Each row below holds a small network's activations on one input, seen along a few directions.
Each table varies a few parts of the input and shows all the possible inputs, shuffled.
Descriptions start from the smaller parts, as in this example, which fits no table here: ring(8) and (point or (values(2) and line(4)) or line(11)).
Shared parts are said once, and a part with two or three values counts as separate values.
In the rows, 128 means zero.

Rows:
r1: [ 76 148 102 146 138 163  38  95 121 113 112 104 130  43 177 176 133 191
 144 176]
r2: [237 121 145 106 181  62 128 127 115 233 168 170 147 122 175 124  88  49
 109 103]
r3: [146 130 146 117 118 125 180 150 107 146 128  97 146  97  76 104 141 111
 123  61]
r4: [132  91 145 124 140 132 133 178 169 127  91 113 156  95  82 136 146 120
 152  60]
r5: [156 147 199 124 103 154 172 150 117 141 148 136 120 110  78 135 129 132
 121  56]
r6: [ 56 180 132 105 134 122  84  67  47 124 160 108 156 101 154 127 119 198
 140 169]
r7: [134  74 121 105 110  89 169 105 220  75 136  89  68 181 165 161 175 184
 148 188]
r8: [ 70 107 123 122  87  70 133 102 103 130 160 107  59 171 141 131 152 172
  89 167]
r9: [134 124 194 162 133 166 161 184 174 137 117 149 133 107  97 171 126 138
 148  67]
r10: [137 174 109 155 140 123 160 122 113 118  98 147 130 135  73 111 110  67
 116 135]
r11: [ 79 109  99 140 116 157  73 127  84 125 146 130 131 115 171 150 151 200
 168 177]
r12: [ 69  93 124  96  87 111 117 146 131 116 133 102 120 187 173 156 122 184
 129 189]
r13: [228  96 152 134 167  72  91 172 187 202 138 182 152 100 209 105  82  55
 132 115]
r14: [103 109 113  76  61 103 189  44 136 140 166 100  90 210 161 127 195 132
 150 160]
r15: [137 165  95 132 152 164 134 106 117  87 145 144 133 135  83  85  83  56
  78 129]
r16: [132 144  85 146 163 182 111 149 169  71 120 156 146 132 110 106  94  65
  87 137]
r17: [ 85 132 109 128 107 135  95  85  31 137 173 117 119 119 145 130 140 190
 162 165]
r18: [140 135 105 140 144 137 101 158 167  84  66 160 141 132  90 129 129  78
 128 132]
r19: [149 151 138 155 142 135 164 120 104 143  87 121 136 135  80  93 111 113
 120  86]
r20: [161 130 124 147 136 158 127 172 148 110  68 129 150 132 118 101 135 124
 114  89]
Question: What is each input in this table made of?
Answer: values(2) and (point or line(4) or line(5))
Question: The inputs of r11 and r17 match in every part but the values(2) part. If r1 is changed in the same way as r11 into r17, which row does it become?
Answer: r6

Rows:
r21: [142 110  92 113 144 102  94 114 149 138 137 157 136 167 220 127 108 114
 125 200]
r22: [ 82 153 157 161 142 161 104 146  78 126 135 125 139  83 108 129 142 202
 138 110]
r23: [147 112 111 115 129  86  92 101 128 141 162 146 100 153 194 135 107 120
 114 186]
r24: [206 126 155 132 145 139 219 185 195 141  81 147 157 144  56 110 107  19
 110  36]
r25: [ 77 164 125 144 156 148  97  98  79  98 142 131 130 105  91 104 129 167
 125 144]
r26: [174 173 163 173 204 156 129 187 122 143  91 183 181  88  52  73  85  41
  92  43]
r27: [153 112 120 106 120  83 105  95 116 164 169 127 110 136 192 133 121 136
 140 174]
r28: [ 73 161 139 142 140 135  87 118  72 120 115 108 136  81  89 127 142 180
 124 109]
r29: [250 124 166 129 184  87 144 176 160 205 125 190 164 124 152  96  79  18
 104  74]
r30: [151  97 160 115 119  94 110 140 122 189 176 123 124 105 209 151 139 175
 149 132]
r31: [114 114  99 112  80 141 157 110 159  77 111  97  92 166  96 152 145 116
 124 142]
r32: [ 99 106  80 117  88 149 162 121 176  75  95 110 120 171 127 142 141 102
 137 159]
r33: [119 102 157 113  78 148 176 146 155 122 125  81 112 127 111 167 179 178
 155  88]
r34: [ 67 163  88 154 163 171  82 125 109  73 102 152 154 129 120 104 114 139
 111 169]
r35: [ 80 167 100 150 144 155  73 117  86  76 123 132 121 107  88 117 119 142
  99 153]
r36: [110 106 135 113  69 134 182 117 140 123 118  84 107 140 104 154 163 160
 157 104]
r37: [109 111 115 104  84 135 181  96 149 101 132  90 106 154 100 141 154 134
 152 133]
r38: [151 105 141 111 115  80 110 113 109 189 164 122 116 121 196 142 132 161
 148 147]
Question: The inputs of r33 and r22 match in every part but one. If r37 is changed in the same way as r33 into r22, which row does it become?
Answer: r25
Question: What is each input in this table made of?
Answer: values(3) and (point or line(5))
Question: Change only the values(3) part in r24. List by row number the other rows that result.
Answer: r26, r29
Question: Change only the values(3) part in r38. List by row number the other rows that result.
Answer: r28, r36

Rows:
r39: [ 61 181 174 145 104 180 144 102 112  73 159  80 105 116  78 115 114 178
 112 122]
r40: [122  84  96  91  87 132 167 109 162 118  95 105 133 196 172 148 158 153
 164 158]
r41: [215 135 128 122 189  89 168 138 153 176 101 137 167 145  98  82 112  38
 126  95]
r42: [124 140  93 148 108 169 123  82 123  91 163 120  74 133 104 148 131 140
 125 162]
r43: [139  82 146 101  57  91 159 136 183 157 132  50 112 146 219 145 139 161
 147 135]
r44: [197 147 117 161 155 116 150 138 133 137  65 163 131 128  62  74 111  39
 101  70]
r45: [ 41 120 135 128 101 163 182 129 140  77  75  61 127 143  86 144 161 193
 114  88]
r46: [198 120 143 105 181 142 139 171 199 141 136 186 175 135 133 113 109  39
 107  85]
r47: [132 153 178 148 171 194 152 206 149 102 106 172 177  99  43 114 103  84
  98  35]
r48: [108  97  88  92 160  91  85  84  83 129 153 150 131 144 157 112 133 145
 125 168]
r49: [ 98  94  87 141  68 147 167 142 146  75  78 109 104 182 136 124 149 154
 138 157]
r50: [ 48 145 155 125  97 143 162 127  96  70 105 121 113 144  59 155 159 179
 131 115]
r51: [138 108 110  80 125  92 138  91 160 106 144 113 103 154 138 157 189 144
 140 160]
r52: [ 57 177 122 174 176 174  70 137  66 112 108 130 153  85  95 147 152 204
 133 132]
r53: [ 83 153  90 180 150 135  61 138  86 104 104 167 126 128 156 120 118 157
 119 194]
r54: [240 122 168 128 142  65 158 139 142 223 115 147 140 108 144  95 104  54
 126  59]
r55: [148 170 162 165 178 140 179 174 105 140  72 124 169 112   7  83 106  84
 116  43]
r56: [151 114 170 122  77 106 130 102 126 165 204 120  81 144 199 139  99 154
 150 168]
r57: [214 102 181 112 147 119 139 193 186 198 157 176 156 101 165 131  94  51
 106  74]
r58: [ 65 144 122 142 146 152  91 131  52  88 146 108 135  80  67  91 154 191
 129 119]
r59: [124 141  86 129 188 120  61 101 116 148 136 145 151 114 185 147 154 162
 143 185]
r60: [ 87 143 106 118  70 130 136 102 154  79 113  93  95 130 107 158 137 117
 124 158]
r61: [148  90 111 105 122  85  70 106  88 190 189 110 116  83 184 141 132 153
 152 148]
r62: [128 144 140 103 115 127 128  67 164 110 187  93 101 149 166 115 115 136
 126 176]
r63: [122 129 128 138 136  95  73 125  88 201 147 153 141 104 233 167 107 168
 146 176]
r64: [134 102 155  96  53  82 140 116 140 168 156 114 100 139 184 180 132 139
 173 157]
r65: [175 128 126 149 163 169 134 192 174 104 109 189 149 120  91 117  97  32
  87  78]
r66: [ 87 120  69 134 119 136  78 106  60 103 128 148 117 123 114 118 113 134
 122 167]
Question: What is each input in this table made of?
Answer: line(4) and (values(2) or line(5))
Question: The inputs of r52 and r53 match in every part but the line(4) part. If r58 is changed in the same way as r52 into r53, which row does it become?
Answer: r66
Question: A walk changes only the line(4) part. It starts at r47 and steps to r65. List the rest of the walk in order.
Answer: r46, r57
